These are the activations of a small neural network, seen along a few directions. Each row is one input.
In each table, some parts of the input vary, and every possible input appears once, in random order.
Descriptions start from the smaller parts, as in this example, which fits no table here: values(3) and (point or line(11) or (line(4) and ring(8))).
Shared parts are said once, and a part with two or three values counts as separate values.

Other details of the inputs shift rows strongly along two fixed directions, in all tables alike. That doesn't count.

Rows:
x1: [ -2  -3  53 -39  -4  26   6 -17  -8  54  82 -23  18]
x2: [ 38 -30  56  34 -13   4   9  -9   7 -65 -19  -5 -23]
x3: [-20  20 -55   3   4  -8   6  10   7   3 -15  -5 -15]
x4: [ 46 -34  54  28 -16   2  15  -9  11 -68 -17  -1 -27]
x5: [ -9  13 -36  -8   8  -9 -20  19  -6   6 -24 -14  -3]
x6: [ -2  23 -35 -21   8  -7 -22  19  -2  17 -27  -1  -3]
x7: [ 40 -22  57  24 -18  -2 -10  -2   4 -58 -28   4   3]
x8: [-15 -16  48 -11 -20  24  42 -31   1  31  98 -31   3]
x9: [-11  12 -44  -2  10  -6 -10  19  -9   2 -20 -17 -21]
x10: [ -4  27 -44 -13   4  -7  -7  16  13  16 -22  14  11]
x11: [ -9  14 -40  -1  11 -12 -17  17  -8   2 -25 -17 -12]
x12: [-20  20 -46  10   3 -16  -6  13   4  -1 -18  -5  -1]
x13: [  7  21 -31 -29  16  -4 -13  21   1  19 -27   7   0]
x14: [-23  19 -51   8   2  -9   1  14   2   4 -10  -7  -9]
x15: [-39 -34  36 -17  23  26  22 -53 -32  72  88  29  23]
x16: [-30 -39  44 -29  31  28   8 -47 -44  68  80  19  12]
x17: [-13  30 -44 -10   0 -11 -11  15   9  17 -22   9   9]
x18: [ -2  27 -39 -17   8  -6   0  18  12  18 -22  18  10]
x19: [ 31 -28  59  50 -27  -7   5  -6  19 -69 -27   9  11]
x20: [ 36 -20  57  41 -28  -6   2  -6  18 -69 -27  17  14]
Description of these inputs: values(2) and (point or line(9)).
Q: Changing only the values(2) part turns x3 into x2. The same change can be made to x20. Which row results?
A: x7
Q: Which other rows does x14 become when the values(2) part takes its other values? List them by row number.
A: x9

Rows:
x21: [ 24 -29  54 -74  45  45  22   0 -36  76  59 -22 -15]
x22: [ 44 -59  -4  47  22 -40 -23 -32   2 -80 -72  71  27]
x23: [-20  49 -80 -55  -7 -13  15  47  20  41 -47  22  37]
x24: [ 19 -14  20  66  10   7  23 -14   5 -66 -86  69 -37]
x25: [-35  -6  39 -40 -30  11  26  10  -8  54  64 -26  75]
x26: [-30   5  39 -14 -26  10 -12 -31 -20  48  73 -72   0]
x27: [ 60  21  27  28 -28 -15 -35  18  26 -54 -87  43 -23]
x28: [ -1   2 -89 -30  45 -26  -5 -25   6  32 -20  64  13]
x29: [-13  60 -83 -26  -3 -16 -21   8  11  34 -38 -26 -40]
x30: [  2 -45  56 -55  46  35  -4   4 -59  65  61 -44   4]
x31: [  1  65 -74 -64   9   2 -48  18   8  27 -25  40  17]
x32: [ -7  51 -95 -16   3  -8  30  45   9  -5   6 -26 -26]
x33: [-28  15  48 -22 -25  16 -35 -10 -24  68  75 -34  20]
x34: [-65 -18  42  18  13  31  21 -37 -49  50  66  -5   7]
x35: [-18  49 -75 -47   7  -8 -70  23 -12  16 -30  24  31]
x36: [ 56   5  20  49 -10 -16  10  38  62 -58 -87  23  -1]
x37: [ 35 -11  23  68  -9 -27 -17  41  39 -71 -86   0  17]
x38: [-26  36 -97   1   4 -20   6  53 -12 -15  -1 -46 -10]
x39: [ 28 -54 116  26 -48  -5   3 -42   8 -95  46 -45 -18]
x40: [ -6  56 -89   4  15  -3  15  34  35  30 -23 -36 -15]
x41: [-46 -18  47  15  35  10   5 -37 -39  58  77  11  24]
x42: [ 28 -90  98  37 -46  33  50 -54  11 -63  39  31 -30]
x43: [  45   -4    3   13  -28  -29   -4   -7   36 -110  -54    0  -56]
x44: [-28  35 -71   2  58 -16  -2   0  -5  46 -32  59 -17]
x45: [   8 -106  103   56  -44   23   26  -49  -14  -73   36   11   -9]
x46: [-26   4  23  12  -8  19  23  -1   2  44  85 -84  23]
Q: Changing only one part turns x25 into x23. The same change can be made to x34. Which row results?
A: x24
Q: Describe the family of inputs behind these rows.
A: values(2) and (point or (values(3) and line(4)))
Q: A walk changes only the line(4) part. It starts at x32 and steps to x40. List the rest of the walk in order.
A: x36, x23

Rows:
x47: [ 58 -17  79  43 -30  -4  12  -3  32 -65 -14  -2  12]
x48: [  1   8 -56   9 -11 -13  -3  15   6 -42 -54   9 -36]
x49: [  0  10 -46  30   5 -19 -14  26   3 -35 -59 -15 -23]
x50: [ 47 -36  67  44 -23  -1  21 -21  20 -81  -9  -2 -22]
x51: [-34 -31  47  14  12  22  17 -58 -26  38  74  30  10]
x52: [-22 -12  55   0   2  21  14 -45 -11  50  65  42  42]
x53: [ 33 -11 -30 -21  49  -4  -9  20 -10   0 -80  55   4]
x54: [  6  11 -54  11  -1 -16  -2  12  11 -40 -49   3 -33]
x55: [-39  43 -64 -52  -6   4   5  17   7  62  34 -14   9]
x56: [-58   9 -60 -32  50   9   1 -18 -32  91  29  26 -17]
x57: [ 11  15 -51  24   8 -23  -8  19   9 -34 -55 -11 -28]
x58: [ 41 -38  75  58 -20   1  14 -13  13 -75 -13 -16 -12]
x59: [ 50 -20  80  46 -29   1  10   0  31 -65 -17  -5  17]
x60: [  1   8 -55  10  -5 -14  -1  13  10 -40 -52   8 -34]
x61: [-35  47 -64 -50  -2   1   4  16  10  62  36 -18  10]
x62: [ 11 -20  76 -46  -2  24 -29 -28 -34  31  68 -37  -8]
x63: [ -1 -15  50   1 -13  14  27 -26   0   9  76 -39  -7]
x64: [-23 -32  45  -9  -4   7   1 -41 -15  30  66  25  57]
x65: [ 12   7 -29   7  29  -9 -11   4   5   5 -77  73   3]
x66: [ 39  26 -14 -35   7 -13 -65  27  -3 -13 -73  11  -1]
x67: [-68  -6 -76 -25  32 -12 -20 -18 -38  56  31  13  14]
x68: [ 59 -22  81  34 -34  -1  20 -10  38 -73 -11   9   8]
x69: [ 11  28 -37  18  -5 -19 -17  39  20 -24 -62  -3   7]
x70: [ 21  32 -43   6  -2 -23  -8  29  29 -27 -52   7   0]
x71: [-34 -12 -61 -55  68  16   1   3 -49  81  25  13 -16]
x72: [-19 -20  58   8 -16  21  18 -13 -17  19  69 -50   0]
x73: [-12  -1  68  -6 -26  20  16   4  -4  26  64 -42  30]
x74: [-63  30 -64 -27  13   3  -4  24 -28  60  29 -53 -11]
x75: [  5  27 -36  15  -6 -18 -18  42  14 -21 -64  -3   6]
x76: [  0  -6  59 -20 -42  24  27 -16   9  16  73 -16  18]
Q: Describe the family of inputs behind these rows.
A: values(2) and (point or line(4) or line(10))
Q: Changing only the values(2) part turns x61 into x54. The same change can be made to x47. Which row results?
A: x57
Q: Which other rows does x56 become when the line(4) part takes its other values? List them by row number.
A: x51, x67, x71

Rows:
x77: [ 28 -26  47  11  -8   8   4  -5   3 -16   3   7   3]
x78: [-18  20 -12 -28  -2   5   5   6   2  36  28  -1   9]
x79: [ 29 -21  45   8  -9  10  11 -10   3 -21   4  13  11]
x80: [ 25 -19  46   1 -10   6   3  -7   5 -29   5 -12  -9]
x81: [-12  24 -14 -16   3   2   0   5  -4  34  30 -28  -3]
x82: [ 10 -21  34  23 -24  -2   6  -7   5 -38  14 -19  -1]
x83: [ 22 -10  48  10 -15  10  15  -1  10 -26   4   4  10]
x84: [-18  36 -91   5   9 -21 -22  35   9   1 -72   4 -13]
x85: [ 24 -20  50   9  -6   6   7  -5  12 -19   2   0   3]
x86: [ 32  -1 -30  24   4 -23 -18  10  14 -54 -94  51  -9]
x87: [-14  14 -14 -30  10   7   7   1   0  36  25  -7  12]
x88: [ 19   9 -45  40  -3 -29 -10  25  22 -70 -87  26   1]
x89: [ 15 -24  47  16  -4   1   2 -25   4 -18   5  26  10]
x90: [ -5  48 -90  -4  12 -25 -24  30  15  -1 -63  23  -8]
x91: [ 13  -9  48  22 -27   1  11 -16  17 -26   3   8  11]
x92: [-30   1 -15 -18  13   7  -9  -5 -29  30  28  -9  -7]
x93: [  9 -25  49  19  -8   1   4 -21  -4 -18   4  30  10]
x94: [-14  26 -16 -16   2   8   4   3   1  34  31 -12  12]
x95: [-29   3 -12 -13  17   2  -3  -4 -26  38  24  -7   0]
x96: [-10   5 -17 -32   6   8  -6   3 -14  32  28 -20  -8]
x97: [  8 -30  50  25   0   6   1 -13  -8 -18   1  16   5]
x98: [  4 -38  23  42  -3  10  51 -32   8 -40  18  16 -37]
x99: [-23   5 -16 -18  18   7  -1 -10 -12  38  26   3  13]
x100: [-24   1 -16 -21  17   7 -12  -9 -19  30  29 -15  -6]
x101: [-16  15 -13 -31  -1   9  -1  11  -8  27  28 -28  -9]
x102: [-30  15 -23 -10  -7  -5   6  -2   5  29  36  -7  19]
x103: [-25   0 -14 -14  20   6  -8  -6 -12  42  25  -3   6]
x104: [-27  10 -23  -7  -3  -6   6   5  -6  27  34 -30   6]
x105: [  9 -22  38  32 -21   0  10  -4  11 -29  11  -7  11]
x106: [-22   3 -13 -17  21   2  -5  -8 -17  37  25 -12   0]
x107: [ 34  14 -31  37   0 -21 -21  28  22 -58 -90  22 -16]
x108: [ 23 -12  50  10 -13   4  11   2   4 -26   4 -11  -4]
x109: [-25  16 -16 -12  -5   1   5   1  -5  33  25 -32  -1]
x110: [-18  15 -11 -23   2   9   3  14  -2  37  25 -16   3]
x111: [-19  25 -90   1  29 -21 -23  25 -10   0 -75  35  -5]
x112: [ 33  -3 -28  25  12 -23 -18  16   4 -56 -94  26 -20]
x113: [ 14 -11  46  24 -22   7  14 -12  12 -29   2  -1  13]
x114: [-17   1 -17 -28   9  10  -6  -5 -18  33  25 -17  -8]
x115: [-13  20 -17 -21  -2   7  -6   4  -5  27  33 -31  -9]
x116: [ 22 -24  44  12  -5  11  10 -17   0 -20   2  15  11]
x117: [ 28 -20  46   6 -14   4   8 -14   7 -17   5  22   8]
x118: [-18   0 -14 -21  12  10  -3  -2 -11  44  22  -5   4]
x119: [-15  14 -13 -32   5   2   4  -3   4  39  26   1  10]
x120: [ -2  35 -89 -14  26 -27 -22  36   5  -2 -75   5 -20]
x121: [ 13 -16  43  18 -26   5   4 -10   5 -33   5 -20  -8]
x122: [ 30 -22  46   8  -6   3   7  -7  -2 -19   4  -2  -3]
Q: Describe the family of inputs behind these rows.
A: point or (line(5) and line(9))
Q: A walk changes only the line(9) part. It starts at x92 and steps to x100. List the rest of the walk in order.
A: x114, x96, x80, x101, x115, x121, x82
Q: A walk changes only the line(5) part. It starts at x92 and steps to x95. List the rest of the walk in order.
A: x97, x111, x93
